Each row below holds a small network's activations on one input, seen along a few directions.
Each table varies a few parts of the input and shows all the possible inputs, shuffled.
Descriptions start from the smaller parts, as in this example, which fits no table here: one of 2 separate values, together with either a single point or one of 9 places around a ring or (one of 4 places along a line, together with one of 5 places around a ring).
Shared parts are said once, and a part with two or three values counts as separate values.
In the rows, 128 means zero.

Other details of the inputs shift rows strongly along two fixed directions, in all tables alike. That doesn't count.

Rows:
R1: [ 99  75 112 105 199 125 151  58 168  56 145 150 170  33]
R2: [ 85  96 115 148 136 156 138  43 143 161 146 147 159  47]
R3: [210 112 154  69 175 105 145 165 167  58 155  99 152 131]
R4: [187 116 160 109 218 113 161 184 167  79 153 111 152  94]
R5: [129 147 104 114  98  80 124 203 113 126 125 139  65 188]
R6: [120 112 139 152 147 176 140  51 150 182 152 117 171  52]
R7: [114 152  97 123 112  74 108 195 108  89  93 152  66 195]
R8: [ 29 151 120 193  99 169  91  89  64 176  71 167 110 136]
R9: [150 112 133 141 115 175 145  35 146 167 145 111 162  57]
R10: [142 174 171 148 161 133 132 238  96 135 106 118 107 175]
R11: [159 118 141  79 191 120 174 198 143  82 189 114 162 100]
R12: [114  94 111 132 108 157 144  27 140 145 135 138 145  50]
R13: [188 104 129  48 138  87 143 163 171  69 192  92 167 152]
R14: [174 161 155 121 104  96 101 208 122 123 114 101 114 233]
R15: [119 152 102 148 130  75 131 201  98  89  83 155  47 161]
R16: [118 165 131 172  51 168  92  81 104 232 108 118 110 167]
R17: [186 170 157 158 136 112 133 218 116 134  94 110  77 164]
R18: [ 46 149 125 185  81 177 108  98  73 214 104 156 112 132]
R19: [133  62 105  50 116 120 135  48 176  77 181 118 198  97]
R20: [ 58 138  98 165  45 140  64  56  93 167  68 146 115 195]
Each input here is: one of 4 places along a line, together with one of 5 places along a line.
Question: The inputs of R20 and R1 match in every part but the place on the line of 5. If R13 is changed in the same way as R20 into R1, which row does it become?
Answer: R6
Question: A walk changes only the place on the line of 4. It starts at R15 and steps to R12. List the rest of the walk in order.
Answer: R9, R17
Question: Change only the place on the line of 5 in R5. List by row number the other rows that result.
Answer: R2, R12, R18, R19

Rows:
R21: [116  89 111 133 122 123 147 101 154 120 125 135 135 103]
R22: [138 140 144 175 112 109 135 154 121 154 112 124  99 142]
R23: [129 122 143 135 130 164 142 106 124 162 115 134 124  91]
R24: [116 115 121 108 118 147 129  88 115 102 129 121 168 122]
R25: [133 135 105 125 155 114 122 120 136  92 122 134 124 120]
R26: [148 109 120  77 141  89 118 147 147  77 143 126 140 145]
R27: [ 89 109 124 164 110 138 113  72 126 148 107 138 159 117]
R28: [145 115 133 121  95 154 122  64 153 176 127 118 141 110]
R29: [174 120 139  86 146 104 123 158 157 100 154 112 148 137]
R30: [126 104 124 139 128  97 142 127 141  93 127 135 121 114]
R31: [ 91 133 107 158 108 103 136 169 113 173 154 140 104 134]
R32: [131 113 137 176 117 148 123  74 129 165 122 127 158 103]
R33: [156 133 143 128 100 127 117  94 139 153 127 119 123 127]
R34: [149 136 119 124 152 136 146 120 155 137 128 112 117 107]
R35: [145 111 122 100 113  99 119 113 141  97 132 128 112 133]
R36: [127 137 141 171 123 119 120 165 120 157 115 121 124 153]
R37: [170 123 142 100 132 132 163 126 133  89 152 106 146 107]
R38: [148 112 115 103 122 102 110 116 135 100 132 134 130 141]
R39: [170 121 135 114 122 124 116 108 145 130 141 120 147 125]
R40: [ 95 164  94 142 126 117 125 158 115 167 152 135  89 133]
R41: [124 106 133 163 109 153 141  78 144 179 119 122 143  98]
R42: [104 108 118 172 106 135 115  66 123 145 108 144 150 112]
R43: [134 126 133 111 149 104 142 172 120  74 121 149  97 114]
R44: [111 132 150 139 104 185 118  84 118 163 132 110 171 134]
R45: [121 112 127 124 143 140 125 100 116 103 118 155 143  92]
R46: [143 123 149 128 165  93 142 220 146 106 148 116 127 165]
R47: [110 147 107 121  89 106 115 156 118 175 160 140  97 152]
R48: [117 103 111 119  85 146 111  54 143 158 115 132 127 122]
R49: [ 81 156 122 151 130 139  99 114 121 153 102 134 118 162]
R50: [131 167 129 154 143 130 110 155 121 153 110 114 110 152]
R51: [173 121 133 104 140 137 150 130 128  91 152 111 161 114]
R52: [112 151  99 143 122 122 123 147 129 139  98 133  75 149]
R53: [144 106 121  92 127 123 154 111 128  63 145 119 139 111]
R54: [131 113 114 117 115 145 132  82 112  99 129 127 158 118]
R55: [125 150 152 149 137 141 116 169  98 153 106 133 113 138]
R56: [ 90 146 117 137 123 126 133 172  92 169 147 153  93 120]
R57: [136 158 139 141 106 144 122 164  98 144 118 110 127 165]
R58: [158 135 149  94 142 101 116 196 153 113 152 115 128 176]
R59: [134 107 161  99 181 146 140 141 140 105 151 125 161 100]
R60: [162 111 146 111 171 135 144 132 129  98 142 134 150  82]
R61: [128 112 108 102 109 140 152 120 125 105 127 123 127 128]
R62: [107 139 132 120 106 110  94 147 124 142 116 135 114 192]
R63: [ 86 143 143 135 136 131 113 164 101 135 103 153 112 159]
R64: [109 119 134 116 149 132 124 129 114 103 115 148 141 108]
R65: [136 141 126 155 141 159 116  61 134 155 120 118 147  96]
R66: [154 122 130 109 115 153 160 122 134 128 138 110 140 116]
R67: [ 88 130 133 157 122 109 116 159 123 139 111 141 123 174]
R68: [144 142 155 138 139 130 139 152 111 130 116 134 102 110]
R69: [117 164 139 150 148 137 109 158 129 157 119 114 114 164]
R70: [136 124 111  91 182  99 134 145 154  60 140 123 142 116]
R71: [ 97 148 130 126 107 134 120 157  98 128 115 127 125 187]
R72: [148 138 132 134 149 139 135  81 148 128 130 111 131  88]
R73: [121 110 121 108 141 133 145 140 130 105 117 149 111 102]
R74: [129 135 112 123 147 111 129 116 143  88 123 128 106 112]
R75: [101 155 105 127  90 130 141 166  93 161 159 132 108 148]
Question: What do these inputs look like to the network?
Answer: one of 5 separate values, together with either a single point or (one of 2 separate values, together with one of 5 places along a line)
Question: The inputs of R44 and R69 match in every part but the choice among 5 separate values. If R57 is changed in the same way as R44 into R69, which row does it become?
Answer: R50
Question: The inputs of R33 and R68 match in every part but the choice among 5 separate values. If R58 is changed in the same way as R33 into R68, which row does it become?
Answer: R59
Question: Change only the choice among 5 separate values in R74. List by row number the other rows that result.
Answer: R30, R35, R43, R53
Question: Change only the place on the line of 5 in R22. List by row number the other rows that result.
Answer: R32, R36, R41, R46
Question: Change only the choice among 2 separate values in R28. List by row number the other rows that result.
Answer: R48
